These are the activations of a small neural network, seen along a few directions. Each row is one input.
Each table varies a few parts of the input and shows all the possible inputs, shuffled.
Descriptions start from the smaller parts, as in this example, which fits no table here: one of 4 places along a line, together with either a single point or one of 9 places along a line or (one of 2 separate values, together with one of 8 places around a ring).
Shared parts are said once, and a part with two or three values counts as separate values.
In the rows, 128 means zero.

Other details of the inputs vary at random and push rows far along three fixed directions, the same in every table; ignore that.

Rows:
r1: [146 110 120 125 122 146 139 127 130 158 117 126 132]
r2: [177 117 183 178 159 149 158 170  91  36 200 228  96]
r3: [113 136 115 133 115 119 126 114 138 117 127 118 131]
r4: [165 113 166 156 142 120 166 147 124  71 173 186 119]
r5: [143 100 135 126 117 117 155 121 137 147 113 145 138]
r6: [137 113 115 129 130 137 119 132 133 155 117 109 136]
r7: [127 106 128 128 109 114 134 131 133 143 138 122 140]
r8: [107 110 110 135 116 122 104 132 127 154 117 110 140]
r9: [132 115 110 132 131 145 114 130 127 162 110 111 135]
r10: [114 142 139 131 115 125 145 118 138 123 130 112 117]
r11: [136 214 168  36 187 159  45  99 101 143 206 173 181]
r12: [126 115 147 126 113 125 149 136 131 144 133 118 125]
r13: [105 123 127 132 120 141 118 135 121 163 108 112 125]
r14: [135 136 115 111 118 111 137 122 124 116  98 137 125]
r15: [ 92 151 116 134 127 133 107 123 128 128 106  93 119]
r16: [140 129 117 131 130 128 132 125 144 129 128 107 134]
r17: [134 144 137 102 100 127 177 123 124 118 114 137 104]
r18: [139 129 112 123 138 131 127 123 142 134 120 105 124]
r19: [149 214 174   7 164 134  89  64 139 160 202 164 195]
r20: [113 112 114 134 115 129 115 129 124 157 121 124 138]
r21: [145 138 105 112 119 137 141 130 124 123 102 121 116]
r22: [117 134 120 164 137 148 103 149 104  86 145 149 113]
r23: [ 71 155 104 200 183 196   5 200  46  83 121 127  88]
r24: [127 129 130 134 106 113 149 113 144 115 142 128 131]
r25: [ 99 142 119 122 137 128 117 127 126 138 105  96 111]
r26: [112 126 112 129 127 117 123 123 130 128 118 113 122]
r27: [156  99 150 125 120 111 175 118 143 136 133 159 136]
r28: [137 102 134 133 127 106 128 132 136 137 120 124 144]
r29: [116 134 135 123 124 123 145 125 138 130 123 110 111]
r30: [130 121 123 130 137 102 127 120 146 121 113 120 132]
r31: [121 136 115 138 134 111 114 114 143 112 109 120 138]
r32: [123 123 122 128 119 115 135 122 139 124 133 123 125]
r33: [127 138 105 135 133 134 106 121 138 133 114  95 132]
r34: [114 125 117 138 114 112 124 123 140 125 132 113 139]
r35: [121 133 116 139 132 109 117 115 142 111 109 118 136]
r36: [152  98 151 152 119 153 162 157 100 110 166 193 110]
r37: [154 125 125 117 135 127 165 118 144 124 129 122 115]
r38: [130 112 113 159 154 159  76 169  96 131 127 116 122]
r39: [110 121 128 128 114 145 126 135 119 163 107 119 123]
r40: [132 113 152 122 110 126 169 129 138 143 135 131 122]
r41: [118 134 141 129 115 119 153 124 143 125 133 112 123]
r42: [113 142 102 113 106 123 119 125 116 128 102 121 124]
r43: [158  95 151 126 118 102 178 120 149 128 135 151 137]
r44: [121 126 116 129 145 106 118 121 135 124 103 115 128]
Each input here is: one of 4 separate values, together with either a single point or one of 4 places along a line or one of 6 places along a line.
Q: The inputs of r34 and r41 match in every part but the choice among 4 separate values. If r42 is changed in the same way as r34 into r41, which row does it become?
A: r17
Q: The inputs of r4 and r16 match in every part but the choice among 4 separate values. If r14 is changed in the same way as r4 into r16, which row does it become?
A: r21
Q: Change only the choice among 4 separate values in r12. List by row number the other rows that result.
A: r7, r28, r38
Q: A walk changes only the place on the line of 4. It starts at r1 and steps to r9. List the rest of the walk in order.
A: r6, r38
Q: Change only the choice among 4 separate values in r44. List by row number the other rows that result.
A: r25, r26, r37

Rows:
r45: [128 124 131 134 129 145 131 136 121 136 131 130 118]
r46: [140 124 133 106 115  98 153 100 159 142 131 116 145]
r47: [123 129 125 142 127 133 121 131 124 120 130 130 128]
r48: [124 124 128 135 130 145 122 138 118 137 128 125 120]
r49: [129 120 134 107 103 110 159 109 149 154 128 115 135]
r50: [166 119 139 122 128 126 166 126 139 111 152 150 126]
r51: [130 119 131 141 141 124 124 135 130 119 135 128 128]
r52: [117 210 166  29 170 139  55  91 109 158 179 156 177]
r53: [117 126 128 142 129 125 123 132 126 117 135 132 128]
r54: [126 140 126 132 135 137 128 131 123 115 123 129 113]
r55: [134 123 126 142 140 132 119 136 126 123 128 124 129]
r56: [125 122 106 137 135 138 100 145 110 130 111 127 127]
r57: [126 122 136 135 123 139 131 141 120 133 135 129 122]
r58: [124 133 135 132 133 125 138 133 126 109 133 133 115]
r59: [120 136 127 131 129 125 122 134 119 112 127 128 116]
r60: [137 120 132 133 131 133 136 132 122 126 124 145 123]
r61: [120 129 126 143 124 130 119 134 124 116 132 131 128]
r62: [143 114 137 103 100  93 176 100 157 144 121 131 140]
r63: [127 123 133 135 126 142 130 140 118 135 132 128 122]
r64: [153 122 136 108 115 106 178  96 168 139 129 121 138]
r65: [121 139 107 134 136 140 107 140 113 115 115 118 115]
r66: [125 129 126 139 129 134 122 128 125 119 132 134 126]
r67: [128 121 125 133 135 134 116 135 118 130 117 135 126]
r68: [133 120 135 133 126 127 131 137 121 124 126 143 128]
r69: [ 83 128  61 118 107 117  79 111 148 191  53  34 147]
r70: [122 125 126 141 122 124 123 131 123 115 136 135 126]
r71: [123 119 137 135 128 134 134 140 122 133 138 131 121]
r72: [124 138 131 132 129 129 129 134 123 111 127 128 117]
r73: [126 125 123 144 139 130 107 139 125 123 125 118 130]
r74: [145 125 134 107 120 109 159  99 161 141 127 117 142]
r75: [131 121 130 133 131 131 124 137 118 129 121 139 129]
r76: [124 139 128 133 133 134 127 134 121 114 123 126 117]
r77: [127 129 126 140 128 135 128 128 127 119 132 136 124]
r78: [127 117 134 134 133 123 130 136 121 126 128 142 127]
r79: [135 127 120 134 123 133 132 130 125 115 136 138 126]
Q: The inputs of r55 and r47 match in every part but one. If r64 is changed in the same way as r55 into r47, which row does it become?
A: r77
Q: What do these inputs look like to the network?
A: one of 5 separate values, together with either a single point or one of 6 places along a line
Q: Change only the place on the line of 6 in r62. List by row number the other rows that result.
A: r60, r67, r68, r75, r78
Q: Change only the choice among 5 separate values in r78. List by row number the other rows that result.
A: r51, r53, r58, r71
